Each row below holds a small network's activations on one input, seen along a few directions.
Each table varies a few parts of the input and shows all the possible inputs, shuffled.
Descriptions start from the smaller parts, as in this example, which fits no table here: one of 3 separate values, together with either a single point or one of 11 places around a ring or (one of 5 places around a ring, together with one of 6 places along a line).
Shared parts are said once, and a part with two or three values counts as separate values.

Other details of the inputs vary at random and push rows far along two fixed directions, the same in every table; ignore that.

Rows:
row 1: [-13  19   8  25  12  -4 -60 -31 -12 -50  73]
row 2: [ 24  -3 -51 -15  -4   6  53 -24  57  46 -47]
row 3: [ 71  17 -57 -43  -7  -2  34 -52  57  14 -49]
row 4: [-42 -43  27  42   3  20 -27  -6  13 -47  68]
row 5: [ 14  -6 -35  18  -4  13 -30 -71   7 -54  53]
row 6: [-44   8  49  29  10   3 -54   7 -20 -47  42]
row 7: [ 55  10 -23 -19   9  -9  43  -5  33  19 -64]
row 8: [ -6  14   6  31  19   5 -52 -32 -23 -51  74]
row 9: [  6  -2  25  22  20   6 -54 -36 -22 -69  53]
row 10: [-27   5  33  24  29  55  47  89 -38  36 -28]
row 11: [  10    5  -58  -12  -15  -25  -66 -105   34  -47   30]
row 12: [-46 -25  38  -6  22  21  25  95 -13  47 -38]
row 13: [-13  -1 -16 -28  -4  20   8  18  23  24 -32]
row 14: [ 87  24 -66 -27  -4 -14  34 -37  37  19 -43]
row 15: [-24 -23  12   9  21 -30 -61 -31   6 -39  67]
row 16: [ 50  10 -63 -59  -1 -13  23 -55  55  37 -53]
row 17: [ 30  -2   4  -1  10  15  29  22   1  11 -31]
row 18: [-34  10  36  21  20  45  37  94 -31  38 -28]
row 19: [  2 -14   9  10  15  18  46  69  18  31 -23]
row 20: [ 59  21 -48 -39 -24 -49   3 -39   5  37 -75]
row 21: [ -1  11 -37  12   1  43  38   2   1  24 -11]
row 22: [-24 -22  32  23   5  44 -35  -1 -18 -53  68]
row 23: [  43   33  -42  -12   -3    3  -53 -109    6  -50   43]
row 24: [ -8 -22  51  38  -5  -2 -35   4 -54 -44  55]
row 25: [-50 -20  43  13  -5 -23 -45   6 -31 -44  46]
row 26: [ 49   6 -16  -8 -11 -62 -30 -99  14 -68  30]
row 27: [-18   8  29   3 -21  -5  25  67 -24  47 -45]
row 28: [  8 -12  -3 -16   0 -59 -36 -68  -3 -37  33]
row 29: [ -5   2  -2 -15   8  -1   2  25   5  19 -48]
row 30: [ 20   4 -44 -57  -1   5  21 -12  36  42 -52]
row 31: [ 28  35 -27 -20 -30 -64 -61 -92   2 -55  23]
row 32: [-58 -51  80  29   5 -26 -45  29 -43 -15  61]
row 33: [-30   6 -16  19   0  52  44  47   1  42 -15]
row 34: [-32  15  18   9  -6   9 -61 -37   0 -54  65]
row 35: [ 66  17 -58 -35   3 -32  29 -43  51  31 -49]
row 36: [ 77  19 -60 -43 -13  10  32 -50  43  18 -41]
row 37: [-45 -28 -12  -8   3  30  36  51  17  50 -24]
row 38: [-42 -34  40   2  30  18  38  90  -7  46 -34]
row 39: [ 58  21 -55 -48  -5  -7  36 -58  63  35 -53]
row 40: [  50    2   -5   -9  -16  -72  -50 -103    3  -38   22]
row 41: [-22  -7  -4  -4   6  13  22  73   7  42 -37]
row 42: [-25  15  26  18 -12 -32 -49 -34 -27 -60  55]
row 43: [-56  -2  28  -5  -9  53  32  96   6  43 -23]
row 44: [-50 -27  31  10  18 -11 -59  11  -7 -31  57]
row 45: [ 55  53 -73 -38 -17 -26   8 -30  42  29 -63]
row 46: [-89 -22  37  44 -10  31 -43  30  -5 -31  65]
row 47: [  7 -23  41  17  -6  -2  46  53 -13  37 -40]
row 48: [-46 -29  68  42   7  16 -17  36 -61 -56  75]
row 49: [ 62  54 -57 -30 -17 -30  35 -48  -5  23 -53]
row 50: [-12  16  26  10 -14  -2  36  65 -31  46 -41]
row 51: [-37 -29  50  47  19  36 -35  48 -33 -48  80]
row 52: [-24   2  45  22  -3  22  43  91 -49  54 -24]
row 53: [-33  -2  39  21   7  37  64  86 -54  32 -12]
row 54: [  13  -11  -53  -12   -1  -34  -50 -112   40  -38   40]
row 55: [-43   9  23  20   8  32  40 106  -9  42 -18]
row 56: [ 60  30 -26 -11 -11  -7  36 -13 -27  42 -51]
row 57: [-26  15  27  11   3 -18 -77 -26  -5 -55  43]
row 58: [-62  -6  10  26  -2  56  48  88   2  43 -12]
row 59: [ 36   2 -24 -39 -11 -41  20  -8  -3  50 -66]
row 60: [  3  -5  -7 -24  -6 -56 -47 -62  -9 -39  24]
row 61: [-15 -16  40  19  18 -23 -52 -42   6 -53  47]
row 62: [ -8 -26 -11  15  -2  49  61  50  13  32 -14]
row 63: [ 60   9 -31 -22 -15 -14  56  -7   1  20 -51]
row 64: [-60 -41  81  34   2 -15 -17  28 -30 -39  66]
row 65: [ 89  15 -34 -27 -24 -31  33 -46   1  23 -52]
row 66: [-21  17   3  -4   4  55  41  52   1  41 -23]
Each input here is: one of 6 places along a line, together with one of 11 places around a ring.
- Changing only the place on the line of 6 turns row 15 into row 16. The same change can be made to row 1. Which row results? => row 66
- Changing only the place on the line of 6 turns row 38 into row 28. The same change can be made to row 61. Which row results? => row 64
- Which other rows does row 62 become when the place on the ring of 11 takes its other values? List them by row number. => row 2, row 4, row 5, row 11, row 21, row 33, row 37, row 46, row 54, row 58

Rows:
row 67: [ -1   4 -11   5 -16  38  80  53   5  52 -38]
row 68: [-19   9  13 -13   2  17  39  91   8  60 -60]
row 69: [-46  -8  22   8  12  43 -23  42   1  -2  19]
row 70: [ 15  25 -38 -15 -15 -56 -65 -87  15 -38  31]
row 71: [-43 -43  51  23   7 -12 -22  32  -4 -19  50]
row 72: [-51 -12  48  45  -2  -6 -57  13 -58 -57  80]
row 73: [ 34  36 -51 -30  -3 -19 -31 -65  44  -7 -34]
row 74: [ 13  -4  22  -5  17  19  65  87 -19  40 -55]
row 75: [ 56  22 -43 -32 -29 -44  12 -76   2  12 -38]
row 76: [-37  -4  32  19  -2 -10 -21  16 -45  -4  26]
row 77: [ 57  42 -65 -33  -2   7 -12 -62  31   3 -34]
row 78: [ -9  -6  42  22  22  14  -6  22 -18 -31  34]
row 79: [ 14  29 -20  16 -10 -23 -45 -73 -15 -49  44]
row 80: [-25   2   5  -4  -7  -9  28  51 -20  48 -38]
row 81: [ -1 -10   4  -9  25  47  46  56   9  33 -27]
row 82: [-48  -9  73  30   8  -4 -75   9 -50 -48  66]
row 83: [ 60  50 -51 -19  -6   7   6 -39  25  10 -39]
row 84: [ 39 -11 -49 -21   1  -8  -5 -64  41  -4  -4]
row 85: [-34 -20  -6  -4 -10  36  36  36  12  30  -9]
row 86: [ 16 -12   6  12   4  25  82  64  -3  50 -46]
row 87: [ -3  11  25  10   0  13   5  52 -30   5 -18]
row 88: [-49 -23  33  12 -16  -8  -8  26  -5  -7  32]
row 89: [ 41  -4 -50 -25  -1 -15  34 -30  51  31 -55]
row 90: [-15 -35  13  17  12  31   8  18   2  -2  29]
row 91: [ 57  31 -51 -18 -28 -10  50 -46  14  20 -47]
row 92: [-83 -18  34  36   6   1 -68  -3 -12 -51  82]
row 93: [ 37   8   8 -15  11 -47 -58 -83 -10 -52  30]
row 94: [ -1  22  15  13   5  28  21  45 -15  15 -23]
row 95: [-35  -2 -21  -5   2  38  37  54   6  48 -26]
row 96: [ 48  -6 -11 -10  -5 -48 -24 -74  -3 -19   6]
row 97: [ 51  37 -41 -45  -9 -24  27  -4  17  54 -95]
row 98: [-44 -27  56  39 -16  -3 -30  13 -49 -51  69]
row 99: [ 29 -15  -1  -6  -6 -61 -57 -84   4 -43  33]
row 100: [-23 -16  18  -4 -18 -12  29  35 -14  32 -23]
row 101: [ -5 -12  -7 -24  27  46  62  70  24  54 -52]
row 102: [-32 -19   5  13  -9  35  13  16  -4   0  25]
row 103: [-17 -18  44  -4  20 -10  -2  41 -14   4  -3]
row 104: [-11 -11  23 -14  18   0  24  58  11  25 -23]
row 105: [ 52  -6 -14   1 -10 -34 -13 -51  -5 -27   6]
row 106: [ 17  31 -34  12  -9 -15 -51 -84   1 -49  52]
row 107: [ 52  40 -90 -35 -12   4  30 -52  28  36 -53]
row 108: [-36 -20  32   9  27   8 -23  18  15 -25  26]
row 109: [-14  -8  36  20  24  34  10  44  -6  -9  25]
row 110: [ 63   9 -41   0  -4 -19 -12 -85  28 -28  16]
row 111: [-69 -30  35  28  -7   5 -35  -1   2 -38  60]
- Changing only one part turns row 108 into row 93. The same change can be made to row 92. Which row results? => row 76
- What do these inputs look like to the network? => one of 5 places around a ring, together with one of 9 places around a ring

Rows:
row 112: [ 11  -6  -2 -18   8  12  91  66   4  66 -70]
row 113: [ -9   1   9 -13 -14 -17   5   9 -12  17 -20]
row 114: [ 14 -14  10  -2  -2 -13  21   4 -11  20 -16]
row 115: [ 23  22 -41  -5 -12  11  11 -21  16   4  -6]
row 116: [-29  -5  11   4   1  10 -13  13  10   1   1]
row 117: [  1   8  12  11   5   5 -37  -8 -14 -35  38]
row 118: [-25   4  27  23   8  26 -18   4 -10 -21  35]
row 119: [-25  -6  18  -6  13   6 -15  25  -5   1  -1]
row 120: [ 11  15 -14  -7  -2 -35 -24 -27  10  -5   0]
row 121: [-36 -37  51  25  22  18 -18  41 -18 -23  40]
row 122: [ 40   5 -30 -11  -4  -9  13 -42  37   4 -22]
row 123: [ 13  10 -51 -20  -7 -17 -30 -65  23 -11   2]
row 124: [ 22  -8 -34  -9  -7  -7  -1 -47  25 -14  10]
row 125: [  0   5  13   8 -14   8  27  39 -28  18 -19]
row 126: [-14   7  21  19   6   1 -13   9 -26 -22  28]
- Changing only one part turns row 124 into row 115. The same change can be made to row 122. Which row results? => row 118
- What do these inputs look like to the network? => one of 3 separate values, together with one of 5 places along a line
- Start at row 113 and move only the place on the line of 5, one step at a time. The first step leads to row 120. Which rows follow, in order? => row 119, row 116, row 123
- Which other rows does row 126 become when the choice among 3 separate values takes its other values? List them by row number. => row 112, row 120
